A small network was shown many inputs. Here are its activations along a few directions, one row for each input.
Each table varies a few parts of the input and shows all the possible inputs, shuffled.
Descriptions start from the smaller parts, as in this example, which fits no table here: ring(8) and (point or ring(9) or (values(2) and line(6))).
Shared parts are said once, and a part with two or three values counts as separate values.

Other details of the inputs shift rows strongly along two fixed directions, in all tables alike. That doesn't count.

A family of inputs:
x1: [ 40 -28   1   9  -5 -13  26 -14  48  43  26 -15 -38  -8  18 -32]
x2: [ 44  47 -49 -44 -18 -21 -39  37  58 -47   2  44  56 -26  32 -14]
x3: [ 21 -13  -7   9  18 -19   6 -29  21  62  16 -28 -16 -14  28 -51]
x4: [-29 -49  55  32   0  26  -2   9 -64 -15  -9  -3  -7   6 -40  30]
x5: [ 11 -29   4  28   8 -25  13 -22  18  48  36 -23 -21  -9  20 -46]
x6: [ 22  25 -26 -25   3 -12 -22  39 107 -37  15   3  20 -42  17 -20]
x7: [ -7 -11  -7  21  13 -23  28 -12  15  30  17 -45 -41   7  21 -39]
x8: [-39 -26  37  38   2   9  19 -32 -84  20  -7 -24 -31  30 -25  38]
x9: [-45  -7  38  54   1  15   5 -32 -95  31 -14 -15   7  28 -37  37]
x10: [-22  41 -22 -46 -15  13 -34  36 -28 -87 -38  53  43  18  -6  62]
x11: [ 41  38 -56 -75 -13 -37 -20  31  52 -64   8  39  32 -23  42  -9]
x12: [-46 -16  48  34  -2  20   5 -21 -89   3 -15  -2 -27  32 -36  52]
x13: [ -8  -7 -18  14  22 -20  26 -15   4  25  24 -35 -38  10  15 -39]
x14: [-31  13   9   9  -1  33  -7  11 -43  -3 -10  16  33  18 -19  30]
x15: [ 22 -15   2  25   9 -18   9 -19  14  55  28 -17 -13  -9  17 -34]
x16: [ 17  11 -17  16  13 -20  36 -14  36  55   4 -42 -29   7  16 -39]
x17: [ 27 -17  10   7  10   6  20   5  83  23  15 -28 -40 -25  -2  -9]
x18: [ 21 -26  17  20  14  -1  12  21  40  42  11 -33 -16  -9  -8 -38]
x19: [ 14 -40   9  21  -6 -16  13 -11  26  34  38 -22 -40 -13  18 -39]
x20: [-18 -48  55  21   1  28   1   9 -61 -10 -12  -3 -15  11 -41  43]
x21: [  2 -26   1  13  15 -20   3 -32   1  43  17 -22 -14 -11  23 -44]
x22: [ 11  -5 -24  -1  25 -24  33 -14  25  36  26 -40 -52  13  21 -39]
x23: [-12   3   4  27  11 -18  14  -5  23  34  14 -30 -26  10   7 -39]
x24: [ 34 -23   5  27  -5  -6  19 -16  32  60  21 -17 -31 -12  10 -31]
x25: [ 35   9 -33 -56 -12 -20 -25  18  71 -36  13   4   8 -31  39 -45]
x26: [-40 -26  40  37  -3  33  19 -23 -68  22 -24   0 -20  38 -40  50]
x27: [  1  20  -4 -65 -33  14 -54  14 -36 -94 -27  56  55 -12  -8  54]
x28: [ 38  20 -28 -44   6  -9 -14  41 111 -43  13  -1  -7 -38  24  -7]
x29: [ 25 -26  15  15   1   1  -5 -22  30  57  19 -33 -22 -15  10 -44]
x30: [ 14  38 -52 -38  11 -11  -3  43  84 -22  15   3  24  -4  43 -48]
x31: [-23 -24  53  44  -6  41   1 -13 -31  18 -10  -3  -9 -15 -56  57]
x32: [ 28  -4 -14 -20  -4 -15 -21   1  58   2  16 -10   3 -23  29 -51]
x33: [ -35  -46   46   16   -3   13    3  -50 -105   19   -5    0  -16    8
  -24   40]
x34: [ 10  26  -6 -59 -33  21 -46   8 -31 -88 -38  63  63  -9 -13  56]
x35: [ 32 -25  12   9  -3   6   8 -25  33  57   9 -30 -31 -16   7 -38]
x36: [  8  48 -57 -60   1  -2 -15  55  58 -70   0  28  34  -6  40 -16]
x37: [-16  70 -18 -31 -20  10 -31  25 -40 -72 -49  59  62  10 -21  57]
x38: [ 16  46 -48 -39   4 -35  -5  35  76 -37   4   1  -4  -7  42 -44]
x39: [ 46  13 -40 -49 -15 -30 -10  26  72 -30  20  16   2 -22  40 -25]
x40: [ -45  -43   42   25   -4   12   -5  -46 -109    8   -5    5   -5    2
  -22   31]
x41: [-36  15  11  15  -7  19 -14   7 -44  -3 -23  16  29  21 -27  36]
x42: [ 30 -32  16   4  11   3  27  17  41  21   1 -24 -31  -2  -6 -22]
x43: [-36 -20  57  46  -6  39 -16  -8 -45   5  -6   4  11 -14 -58  62]
x44: [ 24  77 -77 -53  11 -30 -20  31  49 -45  -5  24  54  -3  30 -23]
x45: [ -7  27 -11 -23 -31   2 -54  22 -37 -85 -14  71  78 -10  -6  44]
x46: [  7 -16  -2   6  15  16  41  -1  36  45  12 -27 -39  19  12 -23]
x47: [  0  10   4  27  13 -15  18  -6  28  57  12 -36 -29   9   5 -39]
x48: [-34  40 -22 -34 -16  11 -37  37 -32 -92 -34  53  51  12  -5  49]
x49: [-35  47 -21 -26 -15   9 -42  35 -29 -81 -34  54  70  14 -11  44]
x50: [  5  -1  -8  10  11  17  32   5  31  50   7 -23 -21  10   7 -25]
x51: [ 24  29 -49 -54  10  -4   5  43  76 -28  10   2  -2   1  43 -26]
x52: [ 26  31 -28 -23   6 -22  20  12  67   4  -2 -10 -23   7  24 -31]
x53: [ 25 -30   0  -2  13 -17  33 -41  21  59  13 -29 -41  -7  23 -40]
x54: [  9  -1  -5  12  10 -14  38 -19  15  34   0 -33 -34  17  10 -17]
x55: [-44 -11  26  47   3   2   6 -26 -69  16  -5 -18   2  23 -21  16]
x56: [ 29 -17   1  21   5 -14  25 -25  17  60  20 -17 -27 -10  13 -31]
x57: [-52 -16  26  51  12  11   6 -37 -97  18   1 -10   1  31 -35  24]
x58: [-12  26 -18 -40 -25  -8 -40  16 -50 -92 -12  66  63 -13   1  45]
x59: [-37 -16  34  45  -3  31  17 -19 -59  43 -22  -8 -15  28 -40  34]
x60: [-34  -4  22  43   8  21  19 -39 -94  32 -14  -5  -6  30 -42  37]
x61: [ 10  33  -8 -39 -16  19 -33  53 -16 -82 -47  56  69 -11 -29  48]
x62: [ -24  -24   38   29   -3   24   -1  -51 -103   29  -24   12    7    4
  -29   40]
x63: [  8  34 -18 -47 -25   0 -28   8 -42 -81 -26  73  65  -4  -5  59]
x64: [ 17   1 -23   5  23 -17  41 -22  26  41  14 -32 -41  18  12 -34]
x65: [  1 -26  20  20  10   6   4   7  55   7  24 -28 -37 -29  -2  -9]
x66: [-31 -42  55  41   0  25  -8   7 -60  -5  -9  -1  11   8 -45  25]
Description of these inputs: ring(6) and (values(2) or line(4) or line(5)).
Changing only the ring(6) part turns x30 into x50. The same change can be made to x55. Which row results?
Answer: x16
Changing only the ring(6) part turns x26 into x10. The same change can be made to x54. Which row results?
Answer: x8
List by row number the other rows that have the ring(6) part in common with x15.
Answer: x2, x3, x9, x14, x18, x29, x41, x43, x44, x47
A walk changes only the line(5) part. It starts at x36 and steps to x48. List the rest of the walk in order.
Answer: x38, x7, x13
Change only the values(2) part in x31. List by row number the other rows that result.
Answer: x61

A family of inputs:
x67: [-62  -7  35  25  -4  23 -16  -4 -99 -41 -16  18  15  24 -39  64]
x68: [  3  16  -2  -9 -13   2 -29  -3 -37 -24 -14  35  51 -11  -8  23]
x69: [ 16 -30  24  16  -2  12  23 -18   8  43   7 -16 -39  -1 -10   3]
x70: [ 40  16 -18 -19  -3  -8   0   7  65  12  -1   2   2 -22  13 -19]
x71: [ 10 -44  28  14  -1   5  21 -12   6  26  11 -21 -45  -4  -6  -2]
x72: [ 21  20 -18  -5   7  -5  -5  30  66   7   4  -8  13 -13   9 -33]
x73: [ 16 -28  12   8   3   2  24 -33  -9  46   9 -16 -35   4   1  -6]
x74: [ 17  57 -41 -63 -10  10 -22  51  39 -78 -30  46  47  -5   6  30]
x75: [-17 -20   8  30   8 -12   8 -22 -17  40  22 -23 -19   6  11 -33]
x76: [ -6  -5  13 -17 -18   9 -30  11 -20 -55  -7  28  22 -14 -11  35]
x77: [  1 -39  32  35  -2   4   1 -13   8  35  23 -19 -19 -16  -6 -16]
x78: [  9 -41  16   7   4  -5  22 -27 -11  28  14 -20 -42   0   4 -12]
x79: [-24 -15  12  41  14  -4  12  -5   0  35  20 -29 -21   8  -2 -23]
x80: [ 17  31 -37 -22  11 -12  21  19  53   0   1 -10 -12  10  21 -19]
x81: [-48  17  25  30  -5  32  -5 -14 -94 -14 -35  21  28  27 -48  69]
x82: [  5  13  10  -1 -17  12 -31  10 -19 -28 -16  35  47 -14 -20  31]
x83: [ 19  29 -38 -13   5 -28  -2   6  36  14   7  -4  15  -3  30 -45]
x84: [ 14 -19  13  18   4   0  16 -37  -7  56   5 -18 -21  -4  -2 -11]
x85: [-15 -26   9  17   9 -14  13 -23 -18  26  20 -28 -37  11  13 -27]
x86: [ 11   1 -14 -20   7  -9  -5  32  65 -19  13 -15 -11 -13  19 -27]
x87: [  1 -42  20  14   4  -7   8 -27 -12  26  24 -24 -35  -8   7 -20]
x88: [ -45  -12   27    8  -10   18   -4  -22 -115  -35  -24   26   10   31
  -29   60]
x89: [ 18   3 -18 -27   7  -5  11  33  64 -16   3 -11 -18  -5  18 -20]
x90: [  4  73 -52 -38  -4 -12 -33  46  24 -69 -23  43  72  -3   8   9]
x91: [ 25   2 -23 -19   0 -23 -12   3  44  -1  22   1  11 -27  32 -41]
x92: [ -38    2   22    9  -12   25   -2  -28 -112  -18  -29   29   17   35
  -32   66]
x93: [-15 -19  10  21  16  -3  33  -4  -2  24  10 -32 -45  20  -1  -9]
x94: [ 10   7 -15  -7   6  -6 -10  31  67  -6  14  -9   7 -16  16 -34]
x95: [ -1 -12  21  30  10  18  20  -8  14  49  -2 -28 -25   4 -17  -6]
x96: [ 15  74 -60 -61 -11 -16 -27  21  11 -63 -31  48  65   0  22  12]
What do these inputs look like to the network?
Answer: ring(5) and ring(6)
Changing only the ring(5) part turns x95 into x70. The same change can be made to x74. Which row results?
Answer: x69
A walk changes only the ring(6) part. It starts at x68 and steps to x91. List the rest of the walk in order.
Answer: x87, x78, x73, x84
A walk changes only the ring(5) part. It starts at x77 and steps to x91. List the rest of the walk in order.
Answer: x75, x79, x94
